Here are a small network's activations along a few directions, averaged over the inputs that share one value of a field.
Values that are neighbours, or in one group, have similar rows; names and order tell nothing.
Random noise pushes rows far along 16 fixed directions. That doesn't count. These rows show it; they differ only by the noise:
[ 156   58 -129  198 -484  -91 -298  155  -92 -240 -192   69 -202  142
 -170  300   91   29  -83  -63  -25   26  329   53    5  140   10]
[ -87 -438  208 -312 -229 -179   37   83  152 -127  352   77 -114   28
 -362 -138 -190  -46  233    8  326 -297  344 -100  427 -216   79]
[ 355   40   56  -36  152   98 -146   58  414 -384 -141  -11  -84  -56
   12 -286 -305  103  318  -22 -366  -21  134 -224 -263  162 -347]
[-233  113  281  437  169    2  235  171  -19 -134    5   46    7 -238
   -4   37  571  126   32 -174  224   68  -12  -24  -30   54  146]
[ -67 -270 -394 -731  166  -97  159  -37  302  160   33  -63   39 -177
 -123   80 -243 -441   45  248  164  184   50 -250  -12  113   65]
[ -12 -114 -132 -122  289   24  -41   54  391 -167 -130 -302 -152 -338
   41 -288 -119  176  258   46  -58 -104   99  105  138   81   78]
[ 306  119  501  142  -95 -130   99 -366 -185  -82 -402 -162 -270  -37
 -170 -186 -129  -45   72   41 -355   48  -24  174 -128  361 -360]
[ -63 -518   53 -180  221 -177  600  -21 -151 -375  164   29  -42 -452
  433  272  306  809 -278 -688  318  276   -8  455   41   96 -137]
[ 138 -154   63   17  163  205  -68  242  476  -19  270  485  294  212
  479  233 -171  329   15 -201  -76 -346  364 -148 -251 -532  -88]
[-183  -88 -210    0 -333 -168 -157   52  -37   12  246   48  157 -262
   82 -261  -36  -23 -119  -97  -39 -436  265   -1  228  -59   -2]
[-322 -359   72  255  180 -172  570  -29 -564 -276  218  101 -175 -282
   67  -34  294  -31  191 -262  575  212  409 -576  364   72   17]
[ 133 -312  329 -372 -216 -389  429 -100   75 -429  310   39   20  592
  150  384  138   35 -111 -390  495  239  143 -189  131 -211 -273]
[ 228  -94 -123   70 -345 -294 -290   -7  295 -358   10 -417 -343  435
 -220 -289  202 -389 -264  171 -216 -464 -348   44  210  -94  -95]
[  70  150  331  165  -30 -219  427  110  686 -271 -183   15 -123  485
  118  112  577  132   44  -57  408 -217   84 -312  295 -333  -84]
[ 131    5 -403 -129  -31  109 -316  434  -32 -203  102  160  192  -25
 -333  245   -5 -197  -56   91 -144  364  299  -46 -422   84  364]
[ -29 -345  -37   61  -78  -99 -451 -127   17 -287  357 -146  -17  352
  542  263 -279 -424    8 -186   45 -221  247 -319 -125 -206 -179]
[  80   66 -192   39 -228   18   54   11 -432    6  -17  190 -117 -100
 -225  -52  -90   33   19  -85  -91  248   21 -156   27  316 -261]
[-209  -89  -80  214  345  -13  133   35  218  -83   -5 -462 -246  164
  254 -102  287  325  -22  -54  193 -155 -182  289  498 -293  319]


Values of D:
d8: [  13 -470  376 -134 -210 -251   24 -170   22 -271   44  -71 -107  -96
  -16  209   98  -20 -343 -145  134 -188 -197  410  -62   73   68]
d11: [  96   67  770  498  276   80   68   42 -653 -345  257  307  210 -334
   58   51  116   48  590 -287  285  357  475 -471 -421  -34 -278]
d7: [-379  135  596  -47  406  215   96 -317  100  168  -42  -18  145  -54
  112  -76 -488  -33  523  -43  238  480   97 -257  -52  320   82]
d10: [-250 -221   56   35  103  108 -206   78  -44  -64  663   22  140 -114
  -41 -382  -92 -235   78 -112  -37 -186 -298 -150  -63 -124  -90]
d5: [-118 -231 -144  110 -157  259 -186 -143 -160   50 -307  242 -474 -198
  -12  381 -323   39  158   -5   66   52 -114 -301   24  340 -307]
d6: [  48  339  -54 -288 -233   22  388  134  397   76 -327  284  257 -241
 -414 -269  236  133 -120  171 -112 -139  -28 -116  -71  102  -30]
d12: [ -62 -502 -359 -139  274 -109  -14  162 -528 -244  303 -244 -195  164
 -375  159  173 -326 -141  222  375  371 -104    4  196 -206  666]
d9: [ 322   19 -637  411 -238   94  -59  293 -182  228 -411  603 -167  -27
 -464  101  355 -225 -571  638 -335 -385  222 -294  -50 -240  364]
d3: [ 318 -274 -331 -238  312  -75  -96 -239  -28 -134  -75 -517  -81  192
  585  -53 -189 -189  103  105  -32 -258   -5  -20  -43 -350 -113]
d4: [ -42    6   52  -34  131  -34   57   -2  212  107 -134 -174    2 -334
  -12   62  259 -237 -111   76  -55  -40 -247  295 -263  119  131]
d1: [ 385  112 -446  236 -126  146   28  217 -452  575 -333  410 -256 -519
 -207 -146  175   36  396  359  109 -277  235 -139   82  -55 -324]
d13: [ -57 -542 -427 -631  373  164   32  -95  734  317 -141   18 -156 -263
  215   24 -535  411 -200  204 -150 -459 -213  352  199 -202  188]
d2: [  49  -22 -176  148  393   89  143   29  322 -211 -179 -207  -37  259
  248 -194  148  351 -448   46 -299  -92 -330  219   59  -68  397]
The values of D form a star with 4 arms.
Name the neighbours of d2, in listed order.
> d8, d7
Name the neighbours of d4, in listed order.
> d10
Name the neighbours of d6, in listed order.
> d3
Name the neighbours of d9, in listed order.
> d11, d12

Values of V:
v13: [-140   66 -142  176 -170  -43  -96 -181 -373  109 -144  -47 -152  -12
  254  305  119 -361   77  -20  340  114   -1 -385   37  217 -259]
v11: [ -25 -446  -99 -277   78   19  184 -200   31   -4   43  -66 -420 -132
  125   27 -227  268  177 -158  249 -100 -336  -25  301   50 -424]
v6: [-351 -179  120  -82   13   74   37   38 -118  239  385  191  129 -264
   94  124  -50  -29  224 -179  360 -111  161  -91  124 -119  -11]
v5: [ 365  414   46 -166 -355  -44 -211  -15 -192  343  -26   -4  189  337
   12   -1 -296  -26  383  107    5   57  489   71   66 -232 -242]
v9: [  26  301  169  253   77   76  295  -67  -64  185 -441  106  -92 -225
 -268 -231  190   56  -20  201 -289  -76  -79  106  -45  132   45]
v14: [  -2  339   -7  193 -488  -39   -2   -3 -201  218 -146  237  127  420
   -3   62  -74  399 -148  -49   13   -4  359  154  430 -111  163]
v4: [ 390 -179 -585  392   -9  203  -47  141 -377 -156 -232  217 -605 -191
   13  -15  172   47  -22  -98 -136  143 -437 -337 -156  396 -585]
v8: [ 194 -189 -189   -9  -31   46 -156  157   14  -64  152  -38 -143   17
  -36  -98  130  148  -87  -17  -36 -311 -334  187   33 -193 -144]
v3: [ 102 -353  129  -64  250   51  173 -202 -221    9   46 -195 -329 -165
 -157 -154 -163   96  -59   -5 -207   37 -365  383   50  102 -103]
v1: [ -67  319   -1 -325 -671 -138 -149 -105  497  277 -162  256  130   21
 -195  -57 -257   27 -342   40 -319 -279 -146  159   30  338 -273]
v12: [  35 -683  352  251  285  -27  154 -476 -467  -23 -171 -355 -952   97
 -220 -197 -286 -144  320  270  223 -288  -97 -137  679  -89  -66]
v10: [-392 -237   90   23 -347  -45 -227 -118 -126   51 -234 -101 -233 -540
 -413  159 -127  163 -299   40 -187 -166   55  648  141  386  481]
v7: [ 143 -249  369  121  198  110 -137 -100 -115   38  -24  -48 -224   21
   23  155 -242   97  162   39 -115   -3  127  315 -107  -71   -6]
v2: [-107  142 -170 -260  280   81   92   -1 -145  116  471   33  386   20
  537   97  -40   38  285 -384  429  501 -373 -326 -150   -6 -439]
The values of V form a ring.
Going along V from v7 by way of its neighbour v5, in what order are v6, v14, v3, v10 met?
> v3, v6, v10, v14
Name the neighbours of v8, in listed order.
> v13, v11
What is the length, in steps, of the shortest route from v9 to v4?
> 6
